Each row below is a small network's average activation on inputs in which a field has the value named, seen along a few directions.
Related values have similar rows: they may be neighbours, one step apart, or belong to one group.
In the rows, zero is written as 500.
Random noise pushes rows far along 5 fixed directions. That doesn't count. These rows show it; they differ only by the noise:
[705 512 615 547 571 426 553 621 164 556 279 378 503 552 528 584 547]
[435 669 767 606 577 594 479 441 531 412 641 491 624 537 605 499 710]
[300 371 482 724 488 357 655 588 661 146 662 603 907 535 233 378 598]
[476 495 509 487 526 484 465 388 295 503 473 272 304 582 615 560 420]
[565 665 624 551 705 441 548 612 512 300 686 635 700 488 470 411 681]
[417 746 454 394 574 456 383 388 502 297 825 455  85 475 644 446 177]
[524 470 664 571 536 550 504 423 263 590 351 273 522 611 617 602 662]


D, 20 values:
d19: [464 445 333 501 541 581 448 401 764 476 717 535 413 454 485 439 653]
d17: [915 775 653 410 676 601 404 518 229 690 355 440 338 410 667 464 590]
d8: [393 352 427 496 495 493 444 450 416 534 555 345 623 547 463 372 609]
d16: [367 401 358 382 504 571 508 304 629 394 647 513 675 597 490 506 637]
d13: [540 678 550 411 615 543 398 474 612 640 534 574 329 435 594 619 251]
d9: [414 373 371 466 668 445 592 530 467 629 475 582 563 510 411 476 575]
d14: [562 703 573 511 681 613 425 469 555 683 488 656 562 511 616 480 680]
d1: [684 430 647 446 454 495 621 594 272 655 253 508 585 615 569 620 591]
d12: [458 291 585 577 528 574 436 409 626 567 561 502 747 502 441 539 918]
d18: [644 350 478 642 461 421 636 635 415 765 120 512 751 553 418 647 505]
d6: [782 522 502 247 403 524 534 506 343 722 305 485 313 531 743 523 370]
d2: [371 460 727 569 342 613 434 528 610 592 322 475 445 517 439 638 585]
d15: [311 416 607 598 197 657 573 482 486 549 416 526 783 546 440 596 639]
d10: [308 629 645 601 397 652 446 352 720 605 502 631 510 393 625 490 559]
d4: [403 313 571 495 542 712 526 345 582 710 461 300 464 534 621 646 804]
d7: [545 439  99 270 356 367 472 441 381 433 567 557 236 512 499 418 158]
d3: [406 265 396 500 534 535 497 591 559 480 474 507 451 546 473 447 569]
d11: [587 834 492 337 657 484 347 424 670 352 790 521 199 367 618 390 319]
d5: [351 493 473 583 410 629 464 386 721 394 624 488 732 395 370 347 608]
d20: [532 557 363 469 535 221 541 724 590 223 578 549 529 430 329 423 242]
The values of D form 4 separate groups.
Which other values are in the same group as d19? Give them in the order they are listed.
Answer: d12, d2, d4, d3
Which other values are in the same group as d18? Give them in the order they are listed.
Answer: d13, d9, d14, d10
Which other values are in the same group as d6? Give them in the order they are listed.
Answer: d16, d1, d15, d7

C, 13 values:
c2: [447 692 510 563 581 540 423 496 776 416 722 745 491 420 505 413 468]
c3: [549 621 699 585 451 554 458 548 500 430 526 460 527 470 531 499 508]
c13: [620 436 479 478 514 440 587 576 299 546 324 333 468 549 517 540 400]
c5: [520 489 666 562 485 607 445 376 363 627 321 234 445 535 594 618 641]
c9: [331 459 421 399 387 559 490 313 644 458 693 534 428 513 526 430 425]
c12: [488 454 619 686 235 365 483 657 433 509 315 384 304 487 381 625 169]
c1: [596 622 527 436 604 456 548 478 399 480 520 525 617 450 540 479 511]
c7: [685 429 494 569 571 505 515 693 437 596 266 547 592 462 414 491 627]
c4: [505 459 297 366 503 366 582 569 510 392 583 595 520 506 487 449 352]
c8: [474 347 407 453 708 550 445 463 479 557 481 426 498 492 514 480 678]
c10: [522 456 420 400 728 487 497 508 544 562 592 669 737 549 417 402 867]
c6: [421 383 231 500 409 409 612 515 619 360 588 654 445 483 350 443 282]
c11: [515 551 616 485 311 524 486 466 292 611 354 369 387 575 626 662 442]
The values of C form a ring.
Going along C from c6 by way of its neighbour c10, in what order are c2, c3, c9, c4 met?
Answer: c2, c3, c4, c9
Which values are neighbours of c8? Give them in the order they are listed.
Answer: c12, c7
